m =
115,124,129,125,130,137,122
147,138,136,130,137,107,138
110,117,118,125,118,150,117
138,134,132,129,134,115,134
144,136,135,130,136,111,137
121,126,128,127,128,135,124
148,138,136,130,138,105,139
123,125,126,128,124,134,125
145,137,135,130,136,110,137
113,120,122,126,121,146,119
148,140,140,132,135,104,141
137,133,132,129,132,117,133
Indices start at 1.
The entry in row 2 and column 1 is 147
The bottom-right entry?
Answer: 133
The entry in row 1 and column 2 is 124
The entry at row 2, column 2?
Answer: 138
The bottom-left entry: 137
The entry directly above the smallest entry?
Answer: 146
The entry in row 1 and column 1?
Answer: 115
The top-right entry?
Answer: 122
The entry at row 3, column 1: 110
The entry in row 1 and column 3 is 129
The largest entry?
Answer: 150
The entry just right of 113?
Answer: 120
The entry directly above the largest entry -> 107
The entry directly below 119?
Answer: 141
The top entry of the column that holds the largest entry is 137
The entry just right of the largest entry?
Answer: 117
The entry at row 2, column 3?
Answer: 136
The entry directly above 127?
Answer: 130
The bottom entry of the column that holds the smallest entry?
Answer: 117

Read these off the table that follows. Rows and columns are numbered from 1.
1) Read off the entry at row 2, column 2.
2) Read off the entry in row 2 and column 1.
3) Read off the entry in row 3 and column 2.
4) Read off the entry at row 3, column 3.
5) Read off the bottom-right entry.
6) Read off the entry at row 1, column 1.
7) Read off the entry in row 3 and column 1.
128	104	104	156	116	127	108	117	121
122	154	149	130	125	109	144	129	128
120	129	118	118	144	128	124	153	151
130	124	123	126	113	124	130	134	131
128	133	120	116	121	109	139	144	133
124	127	125	114	135	125	121	146	137
1) 154
2) 122
3) 129
4) 118
5) 137
6) 128
7) 120

Read these off the array that follows. Counting starts at 1.
1) The entry at row 1, column 3?
2) The entry just left of the largest entry?
3) The entry at row 2, column 1?
4) The top-right entry?
5) The entry at row 3, column 1?
6) The bottom entry of the column that holds the largest entry?
7) The entry in row 1 and column 1?
[[120 125 123 120 124 121 127 127 136 126 130 129 130 123 119]
 [136 136 137 128 126 146 122 132 121 134 119 132 134 133 127]
 [136 134 121 123 121 143 130 122 130 139 133 133 137 131 127]
 [121 121 127 126 130 134 127 136 129 123 120 132 119 123 131]
 [136 135 124 135 142 127 120 123 123 123 117 133 120 131 124]
 [129 134 131 132 125 127 131 128 133 123 127 132 134 132 130]
 [127 129 131 126 132 137 131 130 128 125 126 126 130 132 121]
 [122 127 122 130 122 123 122 135 133 130 130 127 136 123 126]
 [121 117 128 130 136 132 132 136 124 123 116 130 119 123 134]
 [124 129 130 136 121 129 131 128 127 123 128 127 128 133 127]
 [136 131 120 126 125 135 124 122 126 139 136 126 129 129 130]
 [120 130 127 100 125 130 132 126 133 138 130 131 138 128 135]
 [121 125 124 124 125 128 123 133 132 126 132 127 131 123 121]
 [133 130 126 125 127 132 121 123 126 139 133 127 129 131 131]
 [133 128 135 127 129 128 129 122 128 136 121 133 123 127 122]]
1) 123
2) 126
3) 136
4) 119
5) 136
6) 128
7) 120

Questions about the table below. Indices start at 1.
1) Read off the entry directly below the largest entry.
2) Read off the entry in row 1 and column 2.
3) Read off the entry at row 1, column 1.
4) Read off the entry at row 2, column 2.
5) Read off the top entry of the column that holds the largest entry.
6) Read off the entry in row 3 and column 1.
7) Read off the largest entry.
8) Read off the bottom-right entry.
array([[142, 132, 104, 121, 104, 130],
       [125, 123, 107, 145, 107, 119],
       [144, 126, 112, 140, 112, 139],
       [135, 105, 127, 114, 127, 123],
       [118, 122, 124, 154, 124, 126],
       [126, 104, 128, 134, 128, 123],
       [130, 109, 131, 143, 131, 131],
       [138, 142, 128, 125, 128, 142],
       [137, 111, 130, 140, 130, 139],
       [116, 132, 114, 150, 114, 125],
       [125, 124, 132, 105, 132, 118],
       [125, 139, 100, 141, 100, 124]])
1) 134
2) 132
3) 142
4) 123
5) 121
6) 144
7) 154
8) 124
